[135 106 123 139 128]	139, 135

[154 142 144 148]	154, 148

[120 135 130 118 150]	150, 135

[[128 103 123 119]
 [119 133 129 125]]	133, 129

[150 103 112 137 140]	150, 140

[ 99 116 120 117 123 145]	145, 123

[129 129  99 127 133 130 127]	133, 130

[128 140 153 107 115 134]	153, 140
---
[[123 140 123 136]
 [123 139 124 136]
 [118 150 121 143]] Answer: 123

[[155 100 132 118]
 [147 110 132 121]] Answer: 147

[[130 132 119 129]
 [130 109 106 145]
 [130 137 107 136]] Answer: 130

[[135 136  98 131]
 [146 143 112 110]] Answer: 146

[[128 128 128 107]
 [123 129 128 133]
 [127 129 128 106]] Answer: 123

[[131 130 130 128]
 [137 127 150 113]
 [116 128 122 140]] Answer: 137

[[142 115  98 123]
 [128 131 122 126]] Answer: 128

[[109 158 146 111]
 [116 132 112 108]
 [122 100 156 154]] Answer: 116
---
[121 158 145 105 151] => 151, 121

[[141 105 127 127]
 [121 137 131 131]] => 127, 121

[149 151 117 140 134] => 134, 149

[135 153 134 119 120 135 141] => 141, 135

[143 100 115 122 145 122 137] => 137, 143

[103 135 135 143 137 134 124] => 124, 103
---
array([[120, 157, 131, 123, 127, 131],
       [116, 139, 129, 143, 129, 128]]) → 120, 128

array([158, 132, 107, 126, 117, 138, 135]) → 158, 135

array([[128, 118, 122, 128, 126],
       [128, 106, 125, 133, 131],
       [127, 112, 119, 127, 122]]) → 128, 122

array([115, 103, 130, 105, 129, 118, 112]) → 115, 112

array([100, 123, 117, 158, 142, 138]) → 100, 138

array([134, 122, 127, 129, 131, 129, 105]) → 134, 105

array([[148, 152, 131, 123, 147, 127],
       [134, 135, 119, 130, 133, 131]]) → 148, 131
---
[[154 135 122 124 124 123]
 [141 131 107 127 125 126]
 [133 129 108 127 125 126]] -> 122

[141 127 136 128 135 130 157] -> 136

[[128 122 153 135 148 125]
 [121 142 110 128 106 129]] -> 153

[102 100 147 103 127 125] -> 147

[[118 151 135 117 129]
 [119 139 134 119 138]] -> 135

[[125 132 150 118 116]
 [121 120 148 134 112]] -> 150

[149 151 120 116] -> 120

[[114 126 122 124 124 120 117]
 [127 118 121 127 128 100 134]] -> 122
---
[142 150 139 121 133 125] => 125, 142

[[143 109 122 105]
 [113 119 155 119]] => 105, 113

[113 119 155 123 111 134] => 134, 113

[126 158 129 127 103] => 103, 126

[126 156 109 130 136] => 136, 126

[117 144 139 106 146 129 133] => 133, 117

[123 118 157 125 133] => 133, 123
---
[138 124 123 104 154 124] >> 154, 138

[[135 130 130 131 123 132]
 [127 128 127 137 115 121]
 [107 127 110 127 145 118]] >> 145, 137

[150 128 135 130 120 130 129] >> 150, 135

[102 140 143 147 112] >> 147, 143

[139 131 104 123 143 137] >> 143, 139

[[139 131 134 122 111 111]
 [152 136 141 127 112 117]] >> 152, 141

[[153 123 123 139 135]
 [142 129 124 141 120]] >> 153, 142

[112 153 140 148 137] >> 153, 148

[124 116 145 141 106 138 127] >> 145, 141
---
[[120 135 128 123 139 128]
 [127 135 113 105 121 119]
 [147 127 124 114 120 146]] yields 124

[[128 125 126 120]
 [137 139 118 121]
 [128 134 155 141]] yields 155

[[123 146 118 119 146 122]
 [143 135 121 113 115 127]
 [142 105 139 139 105 143]] yields 139

[[138 127 128 123 121 128]
 [128 118 102 130 137 117]
 [138 137 120 122 120 122]] yields 120

[[132 130 127 136 150 123]
 [132 130 139 152 102 140]
 [126 138 132 117 154 133]] yields 132

[[152 120 117 134]
 [129 133 140 119]
 [120 129 124 125]] yields 124

[[118 130 120 147 134]
 [138 126 151 125 103]
 [130 141 130 123 136]] yields 130
---
[[135 133 135 114 135 137 121]
 [130 132 131 148 116 129 136]
 [104 103 127 121 123 100 110]]: 135, 110

[[123 157 144 124 121 123]
 [107 123 113 110 155 149]
 [107 123 134 139 114 142]]: 123, 142

[158 114 109 117]: 158, 117

[127 135 129 118 150]: 127, 150

[131 108 112 103 112 118]: 131, 118

[134 126 103 109]: 134, 109

[[157 121 102 124]
 [118 110 114 110]]: 157, 110

[130 101 138 130 157]: 130, 157

[135 114 149 136 131 129 145]: 135, 145

[137 121 138 104 123 133]: 137, 133
---
[[145 128 135 132 130 118]
 [127 124 124 122 132 129]
 [132 155 138 126 123 119]] result: 129

[[136 149 137 121 106]
 [100 139 112 125 140]] result: 106

[[128 121 126 122 104 123]
 [127 121 128 121 108 124]
 [129 120 127 124 109 125]] result: 124

[[123 103 128 143 119]
 [142 106 115 131 133]] result: 119

[[123 143 120 139 126 118 125]
 [113 132 145 126 125 131 107]] result: 125

[[129 120 131 136 129 121 135]
 [104 136 115 127 139 128 136]] result: 135

[[141 134 135 134 131]
 [148 137 131 134 136]
 [140 115 106 128 146]] result: 136

[[111 156 123 128 137 120]
 [122 142 120 138 131 124]
 [107 122 132 119 144 116]] result: 124
---
array([[145, 144, 109, 139],
       [127, 120, 123, 102]]) out 120

array([[138, 144, 147, 106, 120],
       [100, 133, 124, 146, 141],
       [156, 114, 127, 114, 117]]) out 133

array([[121, 119, 136, 125, 132],
       [115, 126, 137, 106, 146]]) out 126

array([[123, 130, 117, 128],
       [139, 132, 122, 122],
       [136,  99, 145, 135]]) out 132

array([[141, 138, 136, 134],
       [128, 137, 145, 150],
       [104, 110, 118, 126]]) out 137

array([[119, 116, 152, 118, 119],
       [113, 106, 156, 108, 108]]) out 106

array([[140, 119, 117, 114, 131],
       [136, 136, 107, 120, 135],
       [134, 151, 114, 131, 139]]) out 136

array([[112, 101, 142, 151,  99],
       [109, 126, 132, 156, 146]]) out 126

array([[133, 123, 134, 143, 126],
       [133, 127, 128, 151, 128]]) out 127
---
[125 136 141 156 137 118 112] Out: 112, 125

[[109 147 122 153]
 [150 137 149 151]
 [146 138 147 128]] Out: 153, 146

[113 129 144 142 138 103 123] Out: 123, 113

[[135 124 130 125]
 [108 137 120 123]
 [140 137 133 106]] Out: 125, 140

[[118 128 131 134]
 [100 158 152 152]
 [153 116 116 116]] Out: 134, 153

[135 155 112 140] Out: 140, 135

[154 134 116 135 110 126 112] Out: 112, 154

[[122 131 130 129]
 [120 144 152 143]] Out: 129, 120

[125 147 150 102] Out: 102, 125
